A small network was trained on invented records. Each row is its activation on one of them, seen along a few directions.
After each row come some of the record's fields: J, L, B, G.
The largest differences between rows may come from other fields.
In the rows, 500 means zero.
Random noise pushes rows far along 3 fixed directions. That doesn't count. These rows show it; they differ only by the noise:
[469 517 540 500 514 478 344 568 528 348 614 525 547 530 516 454 429 524
 492]
[487 387 514 565 469 552 567 366 435 443 434 594 495 457 419 505 615 549
 511]
[442 456 478 567 463 523 457 349 514 427 435 554 515 467 442 541 559 535
 449]
[451 530 530 598 487 547 369 422 568 429 642 609 539 556 525 606 452 401
 451]
[451 512 511 487 504 459 340 538 534 341 539 491 545 501 493 439 449 570
 472]

[463 591 385 491 473 444 360 461 605 551 422 373 481 487 513 506 447 524
 358] : {J: j5, L: l3, B: b1, G: g3}
[571 470 431 363 488 523 483 494 523 708 463 419 366 465 441 480 692 472
 565] : {J: j3, L: l5, B: b2, G: g1}
[706 419 697 299 560 418 418 784 310 527 663 509 509 571 447 379 405 507
 705] : {J: j2, L: l3, B: b5, G: g5}
[386 580 373 410 482 495 212 516 683 505 565 386 453 507 474 495 565 475
 397] : {J: j3, L: l1, B: b2, G: g3}
[579 471 578 446 554 438 656 782 401 384 548 453 544 511 573 270 398 642
 565] : {J: j5, L: l2, B: b1, G: g4}
[554 665 585 583 535 500 417 625 592 502 768 553 592 662 695 627 164 303
 459] : {J: j1, L: l4, B: b4, G: g1}
[442 402 511 539 500 703 532 469 525 577 768 670 412 579 454 609 711 285
 527] : {J: j4, L: l1, B: b3, G: g3}
[496 421 511 484 493 485 575 432 462 564 358 491 481 460 414 549 567 552
 512] : {J: j2, L: l2, B: b5, G: g5}
[496 399 572 426 517 549 484 617 423 430 670 591 489 522 430 432 627 473
 592] : {J: j4, L: l1, B: b3, G: g2}
[426 582 387 563 536 564 728 610 584 503 530 415 450 474 664 434 529 511
 480] : {J: j3, L: l5, B: b2, G: g1}
[490 648 480 377 538 466 215 620 685 634 705 407 468 607 575 591 390 336
 443] : {J: j2, L: l5, B: b5, G: g1}
[616 449 750 567 498 567 404 478 339 397 801 798 591 597 504 585 443 334
 661] : {J: j4, L: l1, B: b1, G: g2}
[468 631 495 697 487 550 576 415 588 546 595 588 559 576 634 682 300 321
 391] : {J: j5, L: l4, B: b3, G: g1}
[379 670 406 626 520 573 592 532 634 489 598 475 466 518 683 526 426 418
 434] : {J: j3, L: l5, B: b2, G: g1}
[544 523 477 327 588 453 536 920 464 470 637 324 422 508 565 190 490 623
 589] : {J: j3, L: l3, B: b2, G: g3}
[403 485 463 520 495 504 515 465 553 459 439 487 507 483 473 541 567 525
 461] : {J: j4, L: l2, B: b3, G: g5}
[557 519 584 642 535 594 672 648 482 470 780 620 544 606 655 514 351 364
 503] : {J: j5, L: l3, B: b1, G: g3}
[477 443 407 472 538 536 855 664 445 454 386 377 422 390 560 268 644 683
 567] : {J: j3, L: l5, B: b2, G: g1}
[407 406 422 644 456 715 673 286 533 613 558 671 373 491 451 624 795 344
 497] : {J: j3, L: l1, B: b2, G: g3}
[474 528 518 676 516 659 694 487 544 557 717 653 478 587 623 663 507 280
 501] : {J: j4, L: l4, B: b3, G: g1}
[596 391 659 542 484 537 464 406 401 428 592 706 557 522 417 576 578 430
 586] : {J: j4, L: l1, B: b1, G: g2}
[467 580 416 389 518 472 398 599 616 522 510 381 426 480 533 425 546 518
 509] : {J: j3, L: l5, B: b2, G: g1}
[421 334 416 480 464 578 598 321 474 555 326 517 417 423 327 513 758 563
 461] : {J: j2, L: l1, B: b5, G: g3}
[538 497 542 374 485 364 293 557 447 371 440 435 579 468 440 383 431 639
 534] : {J: j5, L: l1, B: b1, G: g2}
[516 503 585 585 490 515 468 412 522 550 574 608 560 582 511 696 399 361
 491] : {J: j2, L: l2, B: b5, G: g5}
[521 640 554 796 473 585 645 247 522 641 564 684 586 607 633 815 228 240
 401] : {J: j1, L: l4, B: b5, G: g1}
[392 559 321 555 489 532 706 457 574 523 322 381 432 396 570 431 613 606
 434] : {J: j3, L: l5, B: b2, G: g1}
[528 363 535 516 393 429 427 121 356 408 144 587 583 359 266 547 662 672
 506] : {J: j4, L: l1, B: b1, G: g2}
[613 375 524 530 470 474 752 300 322 641 193 531 502 417 370 507 545 600
 528] : {J: j1, L: l4, B: b5, G: g1}
[570 401 551 426 506 460 579 494 410 560 356 479 469 452 412 477 577 579
 575] : {J: j2, L: l2, B: b4, G: g5}
[385 497 469 488 527 501 473 607 581 362 569 479 510 518 514 451 538 533
 474] : {J: j4, L: l2, B: b3, G: g4}
[540 557 420 309 505 428 317 599 575 597 469 318 434 464 481 412 554 546
 519] : {J: j3, L: l5, B: b2, G: g1}
[613 453 684 534 495 537 438 474 370 457 665 676 572 590 492 554 402 412
 585] : {J: j2, L: l1, B: b4, G: g3}
[510 473 374 395 470 505 471 388 563 674 334 399 375 423 413 506 722 520
 489] : {J: j3, L: l5, B: b2, G: g1}

Here are new rows. What are their fields?
[548 456 569 582 539 608 766 612 433 576 670 606 466 549 583 500 552 397
 594] : {J: j3, L: l2, B: b2, G: g5}
[482 543 454 457 517 414 461 647 533 383 448 355 541 465 533 350 384 653
 433] : {J: j5, L: l3, B: b1, G: g3}
[531 408 534 499 521 620 637 603 436 531 694 587 431 534 501 428 635 434
 599] : {J: j3, L: l1, B: b2, G: g3}
[571 435 522 537 508 523 712 439 392 628 386 520 476 472 469 521 494 504
 529] : {J: j1, L: l4, B: b5, G: g1}
[500 485 439 692 443 623 683 265 512 679 484 606 452 512 519 679 562 357
 413] : {J: j5, L: l3, B: b1, G: g3}
[508 543 474 469 524 502 525 595 518 492 532 446 469 480 559 414 524 535
 545] : {J: j3, L: l5, B: b2, G: g1}
[540 624 542 517 539 572 368 617 635 575 845 553 486 623 638 622 408 238
 531] : {J: j3, L: l5, B: b2, G: g1}
[501 446 413 572 488 635 827 427 468 670 441 509 374 443 527 498 692 466
 537] : {J: j3, L: l5, B: b2, G: g1}
[551 541 518 520 517 548 500 524 537 573 623 534 473 537 559 549 511 398
 534] : {J: j3, L: l5, B: b2, G: g1}
[479 332 528 318 557 498 595 817 367 305 577 446 459 462 426 158 655 706
 634] : {J: j4, L: l1, B: b3, G: g3}
[437 515 510 330 560 434 291 795 549 348 681 401 506 554 511 326 429 573
 523] : {J: j2, L: l1, B: b5, G: g3}
[413 560 473 498 515 530 298 552 656 435 674 499 495 555 540 549 493 403
 431] : {J: j4, L: l1, B: b1, G: g3}
[528 530 539 559 522 504 679 550 406 495 484 506 508 476 578 426 464 544
 575] : {J: j3, L: l2, B: b2, G: g5}
[593 468 547 525 496 549 595 438 441 661 540 581 468 547 500 613 495 386
 554] : {J: j2, L: l4, B: b5, G: g1}
[454 531 436 459 490 549 331 505 610 561 629 476 447 532 484 532 582 408
 457] : {J: j3, L: l1, B: b2, G: g3}
[439 516 506 541 544 563 603 665 474 370 656 517 490 510 593 360 487 527
 554] : {J: j3, L: l1, B: b2, G: g3}
[634 479 647 338 514 317 337 603 374 396 375 421 590 481 436 359 377 692
 579] : {J: j2, L: l2, B: b4, G: g5}
